[107 150 113 111 129] value 113, 150

[127 125 118 137 134  99 125] value 137, 137

[[146 157 118 113 121 114 129]
 [120 128 130 137 106 143 115]
 [129 138 119 123 116 133 128]] value 137, 157

[[129 139 109 131 151]
 [123 139  98 131 153]
 [129 135 132 137 125]] value 98, 153

[[139 122 110 136 114]
 [117 106 157 103 123]
 [107 116 120 110 132]] value 157, 157

[[135 120 132 134 137 155 108]
 [120 145 125 118 114 146 112]
 [142 100 133 142 147 153 116]] value 118, 155

[132 102 140 133 128 128 129] value 133, 140

[104 133 141 146 129 128 125] value 146, 146
---
145	131	123	144	101 Out: 101
153	130	128	132 Out: 132
136	155	131	118	103 Out: 103
127	149	155	131	119	117 Out: 117
124	102	143	132	129 Out: 129
128	107	144	109	128	123 Out: 123
132	140	151	131	139 Out: 139
128	125	130	123	150	129	128 Out: 128
119	151	110	147	144 Out: 144
---
[[106 133 141 100 150 134 115]
 [110 155 134 103 147 150 105]] ⇒ 150

[[147 125 151 129]
 [129 121 150 116]] ⇒ 125

[[131 109 148 134 107]
 [108 144 106 114 126]] ⇒ 148

[[117 153 117 143 143 115]
 [144 133 128 136 136 141]] ⇒ 143

[[133 131 136 124 123 124]
 [148 132 121 123 108 100]] ⇒ 124

[[129 129 123 121 129 122 124]
 [126 127 148 151 128 137 146]] ⇒ 129

[[129 122 105 127 129]
 [126 122 137 127 129]] ⇒ 105
---
((113, 141, 140, 145, 120, 122), (108, 134, 144, 152, 121, 123), (116, 136, 140, 145, 120, 123)) Answer: 113
(146, 105, 151, 106) Answer: 106
(155, 136, 113, 148, 127) Answer: 127
(106, 115, 109, 121) Answer: 109
(101, 141, 114, 153, 129) Answer: 114
(126, 100, 125, 142) Answer: 125
---
[125 101 135 110 109 131] --> 109
[129 112 145  99 106] --> 99
[132 137 107 155] --> 107
[147 105 130 133 139 104 118] --> 104
[117 157 150 143] --> 150
[135 134 135 151 140] --> 151
[125 139 133 122 130 100] --> 130
[143 123 124 157 158] --> 157
[157 120 126 113] --> 126
[128 152 111 136 113 120 129] --> 120
---
[152 147 146 115 139] Answer: 152

[[130 124 110 133 125 112 137]
 [133 130 136 121 106 121 121]
 [119 131 145 126 140 115 124]] Answer: 130

[[123 120 148 126 140]
 [143 125 135 124 149]] Answer: 123

[[118 115 134 144 145]
 [142 154 128 114 123]
 [142 143 127 134 123]] Answer: 118

[[106 106 139 137 142]
 [101 104 119 145 145]] Answer: 106

[105 118 131 128 137] Answer: 105
---
116,126,138,106,117,158,124 value 106, 158
136,130,135,129,137,103,125 value 129, 137
129,137,144,151,117,125,150 value 151, 151
150,100,146,109,117 value 146, 150
133,117,120,136,119,118,150 value 136, 150
106,100,134,157,130 value 134, 157
126,144,125,122,116,113,151 value 122, 151
---
[[138 125 127 120 123 120 142 126 140 115 106 128 140]
 [118 104 117 140 121 123 130 121 112 128 135 132 141]
 [135 123 123 130 117 121 138 115 132 130 119 117 131]
 [139 122 143 135 129 131 135 145 138 127 122 132 125]
 [128 138 116 114 138 126 127 118 122 145 131 134 117]
 [147 116 139 123 126 128 138 125 128 150 122 126 120]]	128

[[139 123 125 134 134 122 115 120 147 139 118 128 131 126]
 [137 122 123 138 134 123 116 121 151 141 121 126 131 126]
 [137 124 124 138 124 118 114 119 150 143 121 128 135 132]
 [138 123 125 138 124 118 115 120 148 143 121 126 130 132]
 [139 124 126 134 126 118 113 118 148 141 119 129 135 131]
 [138 124 123 134 131 122 114 120 151 139 120 129 135 127]
 [139 122 125 135 134 123 116 121 146 140 118 126 129 126]]	138

[[132 118 126 115 115 129]
 [130 131 132 129 142 119]
 [123 143 119 134 123 129]
 [133 129 141 130 128 132]
 [120 138 121 140 132 131]
 [133 131 131 124 138 116]
 [130 116 121 117 126 123]
 [119 121 118 134 131 133]
 [118 117 121 137 131 139]
 [124 149 116 129 110 129]]	118

[[129 136 125 133 123 119 126 135 142 131 130 117 128 125]
 [139 133 122 129 131 119 129 132 150 127 137 123 121 120]
 [113 123 135 127 116 137 120 134 116 126 118 122 137 128]
 [139 132 122 128 132 118 127 129 148 128 135 125 119 120]
 [107 132 135 135 105 124 112 123 110 139 101 112 139 137]
 [113 121 135 126 117 138 119 133 115 125 118 124 136 127]]	107

[[138 156 125 123 125 125 117 120]
 [139 156 129 120 121 124 125 122]
 [124 108 135 128 123 121 134 116]
 [129 123 126 117 119 122 149 139]
 [142 153 130 120 119 124 117 120]
 [134 146 124 134 136 132 109 125]
 [133 129 136 131 128 131 107 109]
 [122 122 122 134 134 131 142 146]]	133
---
[[136 130 107 130 132]
 [120 124 140 145 129]
 [118 126 140 142 133]] => 145, 142

[[102 125 129 141 129 136]
 [146 124 149 132 145 128]] => 149, 146

[119 103 131 141 113 135 120] => 141, 135

[106 100 122 136 112 103] => 136, 122

[134 138 105 118 117] => 138, 134

[116 143 111 132 138 100 151] => 151, 143

[109 106 136 116 118 143] => 143, 136

[158 149 147 109 117 108 106] => 158, 149

[127 128 133 113 100] => 133, 128

[102 130 153 110] => 153, 130
---
122  140  111  136  145  112
141  154  120  153  150  103
⇒ 150

135  133  133  115  133
127  132  129  110  139
131  135  130  105  140
⇒ 110

151  150  126  106  138  124
129  128  134  130  123  134
141  147  107  110  155  106
⇒ 123

117  129  123  138  121  136
114  116  132  118  120  151
114  128  114  146  118  134
⇒ 120

135  140  142  126  132  130
132  138  151  129  129  130
⇒ 129

152  132  134  127  124  110
138  123  143  129  114  111
153  152  125  112  135  114
⇒ 114

108  151  106  138
120  143  100  126
110  151  100  106
⇒ 100
---
[[131 120 139 148 118 141 134]
 [125 152 114 129 122 108 139]
 [116 106 141 144 146 137 124]] result: 134

[[114 126 102 147 140]
 [141 158 141 122 140]
 [114 126 102 147 140]] result: 140

[[157 120 127 125 123]
 [137 122 111 121 129]
 [128 112 123 139 125]] result: 123

[[129 137 137 133 138 133 129]
 [147 118 100 134 127 134 138]
 [127 120 137 128 124 116 126]] result: 129

[[112 130 131 143 106 127]
 [129 143 126 131 109 109]
 [137 131 124 130 137 110]] result: 127

[[126 148 150 136 156]
 [123 124 122 112 118]
 [129 133 127 131 131]] result: 156
---
[[132 128 119 113 116 144 129 137 122 129 119 143 129 128 152]
 [129 126 112 120 131 127 134 101 124 128 139 112 121 134 119]
 [138 121 128 122 153 121 135 123 135 126 136 134 106 134 121]
 [141 124 121 154 131 130 115 113 120 115 119 133 125 129 136]
 [119 122 126 120 139 116 137 113 140 131 142 121 116 135 109]
 [106 124 130 113 110 126 133 141 143 135 128 139 133 129 131]]
138

[[122 126 122 132 130 131 140 135 134 122 123]
 [119 124 136 131 136 126 150 120 131 111 123]
 [119 119 137 127 128 134 128 122 129 128 137]
 [123 126 124 133 140 133 139 132 129 126 118]
 [119 122 126 134 145 145 133 135 127 143 125]]
119

[[128 128 128 128 128 128 128 128 128 128 128 128]
 [128 128 128 127 128 128 129 129 127 128 128 129]
 [153 133 117 132 152 127 133 128 143 138 139 117]
 [127 129 128 126 127 129 131 130 125 129 130 130]
 [150 133 119 132 148 127 132 128 142 137 137 118]
 [130 129 128 131 129 127 127 126 132 129 128 126]
 [131 130 127 132 130 127 127 125 134 130 129 124]
 [128 128 128 127 128 128 129 129 127 128 128 129]
 [127 129 128 126 127 129 130 129 126 128 129 129]
 [134 132 126 133 132 127 127 125 136 131 130 123]
 [130 129 128 131 129 127 127 126 132 129 128 126]
 [127 129 128 126 128 129 130 129 126 128 129 129]]
153

[[130 127 118 127 131 125]
 [128 126 127 128 129 126]
 [122 145 127 127 144 125]
 [129 128 124 129 128 125]
 [131 121 105 134 134 121]
 [129 128 120 129 133 125]]
122

[[141 134 124 129 134 128 142 125 116 128 124 131 129 129]
 [124 121 126 125 132 126 123 128 132 128 128 121 129 129]
 [120 123 116 127 134 136 128 104 128 130 140 117 121 125]
 [138 131 126 137 146 126 121 128 122 125 133 118 139 129]
 [141 141 115 124 141 126 118 128 141 128 129 137 114 126]
 [142 117 126 126 134 119 123 131 128 121 124 131 129 127]
 [141 129 123 125 124 126 122 122 131 128 112 132 115 136]
 [114 128 131 128 126 132 123 128 128 133 123 139 129 129]
 [116 128 127 127 132 130 126 128 132 130 124 136 130 129]
 [130 130 136 132 126 124 123 136 127 124 127 127 138 129]
 [126 128 135 123 127 126 125 128 126 135 116 148 119 119]]
120
